Each row below holds a small network's activations on one input, seen along a few directions.
In each table, some parts of the input vary, and every possible input appears once, in random order.
Descriptions start from the smaller parts, as in this example, which fits no table here: ring(8) and (point or line(11) or (values(3) and line(6))).
Shared parts are said once, and a part with two or three values counts as separate values.

Other details of the inputs shift rows strongly along two fixed directions, in all tables alike. That doesn't count.

Table:
R1: 13,12,21,15,-16,-39,-24,-2,51,-31,-81
R2: -48,-47,-13,17,20,-38,-10,22,60,28,31
R3: 2,-16,-1,0,6,49,-1,8,-57,9,48
R4: 10,12,13,-13,-38,-51,-28,-15,48,-21,-66
R5: 12,-23,-6,17,8,29,30,-8,-49,7,43
R6: -11,-34,-9,-29,5,-17,-3,67,39,17,20
R7: -20,73,0,11,-30,38,-10,-67,-26,-20,-39
R8: 6,73,10,18,-34,28,-13,-65,-16,-38,-2
R9: 4,16,20,-16,-35,-35,-47,-1,46,-22,-72
R10: -3,-37,-7,3,23,-22,20,65,45,8,10
R11: 2,-5,-2,4,25,17,32,-3,-63,22,28
R12: 1,2,-20,-3,21,43,13,-28,-24,16,63
R13: 40,42,27,49,-33,28,-9,-51,-23,-30,-28
R14: -13,-56,-8,-8,8,-28,23,46,39,-1,8
R15: 1,-2,3,-1,3,30,27,3,-54,17,55
R16: 14,-4,-17,-10,20,35,-6,6,-66,30,34
R17: 3,-46,-18,-10,6,-31,25,47,44,13,13
R18: -18,-44,1,-10,13,-31,28,52,39,3,12
R19: -5,-9,5,5,30,18,30,-3,-66,14,27
R20: 20,18,11,-1,-33,-52,-11,-13,53,-13,-72
R21: -32,-19,-40,-33,35,-32,-2,38,39,-3,10
R22: 18,59,43,16,-45,34,-25,-42,-32,-21,-16
R23: 3,29,23,-17,-38,-53,-19,-7,48,-13,-65
R24: -10,-5,4,-9,24,20,17,-1,-69,16,34
R25: 22,-8,-16,20,37,28,16,4,-58,20,22
R26: 31,54,20,10,-37,8,-14,-61,-39,-7,-31
R27: 26,55,45,47,-27,29,-2,-43,-26,-30,-26
R28: -6,-6,-19,-11,40,44,8,-38,-31,29,40
R29: -22,-35,-7,-36,25,-26,-13,62,22,15,-1
R30: 32,47,26,19,-51,33,-31,-51,-29,-21,-18
R31: 1,-50,-23,-3,37,-30,3,51,30,6,-13
R32: -5,-53,-9,6,23,-17,12,58,42,-5,4
R33: 28,43,27,20,-52,19,-11,-61,-29,-24,-15
R34: 30,60,32,37,-16,16,-7,-47,-36,-15,-43
R35: -15,-32,-14,-37,21,-27,-10,63,25,24,1
R36: 17,54,20,15,-30,43,-13,-89,6,-10,-7
R37: -38,9,-30,1,9,61,25,-8,-38,6,48
R38: -4,38,3,-14,-15,-40,-34,-24,70,-27,-55
R39: -22,-27,-27,-24,24,-18,1,35,60,0,31
R40: -20,-49,-13,-31,18,-38,1,43,22,7,-3
R41: 2,-40,-21,-27,2,-16,-9,61,41,19,18
R42: -1,23,35,-7,-49,-41,-15,-2,61,-29,-48
R43: 0,-22,-4,8,26,20,25,-9,-65,10,23
R44: 11,22,29,7,-47,-44,2,-4,65,-22,-53
R45: 9,-21,-12,8,24,18,23,-12,-62,14,25
R46: -36,-13,-9,33,37,10,-7,-31,-43,39,45
R47: -23,40,0,-6,-42,-20,-19,-11,79,-35,-46
R48: 26,-9,-10,29,21,40,24,8,-45,13,41
R49: 14,16,12,-15,-36,-37,-49,-4,48,-18,-69
R50: -31,13,-30,-7,31,42,12,-11,-52,9,36
R51: 14,-8,-9,0,1,30,22,-2,-51,19,53
R52: -13,-39,-6,-5,43,-31,10,60,28,5,-12
R53: -17,-51,-8,-23,1,-27,9,47,36,0,15
R54: -2,3,-25,-11,37,32,6,-31,-37,23,44
Each input here is: values(2) and (point or line(6) or (line(4) and ring(5))).
- Changing only the values(2) part turns R23 into R15. The same change can be made to R20. Which row results? => R17
- Changing only the values(2) part turns R27 into R52. The same change can be made to R47. Which row results? => R50
- Which other rows does R3 become when the values(2) part takes its other values? List them by row number. => R9
- Which other rows does R40 become when the ring(5) part takes its other values? List them by row number. => R4, R23, R24, R26
- Which other rows does R34 become when the line(4) part takes its other values? List them by row number. => R11, R23, R35

Table:
R55: -6,77,27,-1,-59,18,-29,-64,20,-23,-17
R56: -29,-19,-6,4,-8,-45,-11,-4,86,2,-1
R57: -20,-43,-23,-42,47,-6,7,65,-43,38,35
R58: -22,-32,-45,-39,52,21,-2,54,-7,28,54
R59: -11,-10,3,-14,18,-60,3,27,37,-4,-59
R60: -37,0,-12,-3,-4,-37,13,4,85,-12,-11
R61: 24,40,41,28,-23,-21,-30,-63,-25,-8,-68
R62: -20,-11,2,-24,-4,-48,-9,41,25,-10,-56
R63: 22,6,19,37,-13,56,34,1,-79,-13,31
R64: 16,-21,16,19,-8,-40,26,42,64,-22,-33
R65: -27,-56,-38,-36,28,8,17,24,7,34,83
R66: -2,-66,-27,-43,47,-16,8,48,-44,43,36
R67: 25,-40,20,28,-14,-47,2,34,63,-6,-24
R68: 21,53,17,33,-22,7,-40,-75,11,-16,-50
R69: -29,27,-3,9,-4,62,19,-40,-56,-8,53
R70: 33,14,23,21,-13,56,17,0,-74,2,42
R71: 4,68,12,10,-35,21,-30,-51,2,-41,-54
R72: 21,17,-19,-4,13,55,-10,-44,-67,18,36
R73: 51,-6,17,24,-16,46,20,-16,-75,9,43
R74: -15,1,-22,-7,20,-32,-4,17,71,-11,-39
- Changing only one part turns R67 into R64. The same change can be made to R68. Which row results? => R74
- What is each input in this table made of? => line(4) and ring(5)
- Start at R70 and move only the line(4) part, one step at a time. The first step leads to R57. Which rows follow, in order? => R58, R55
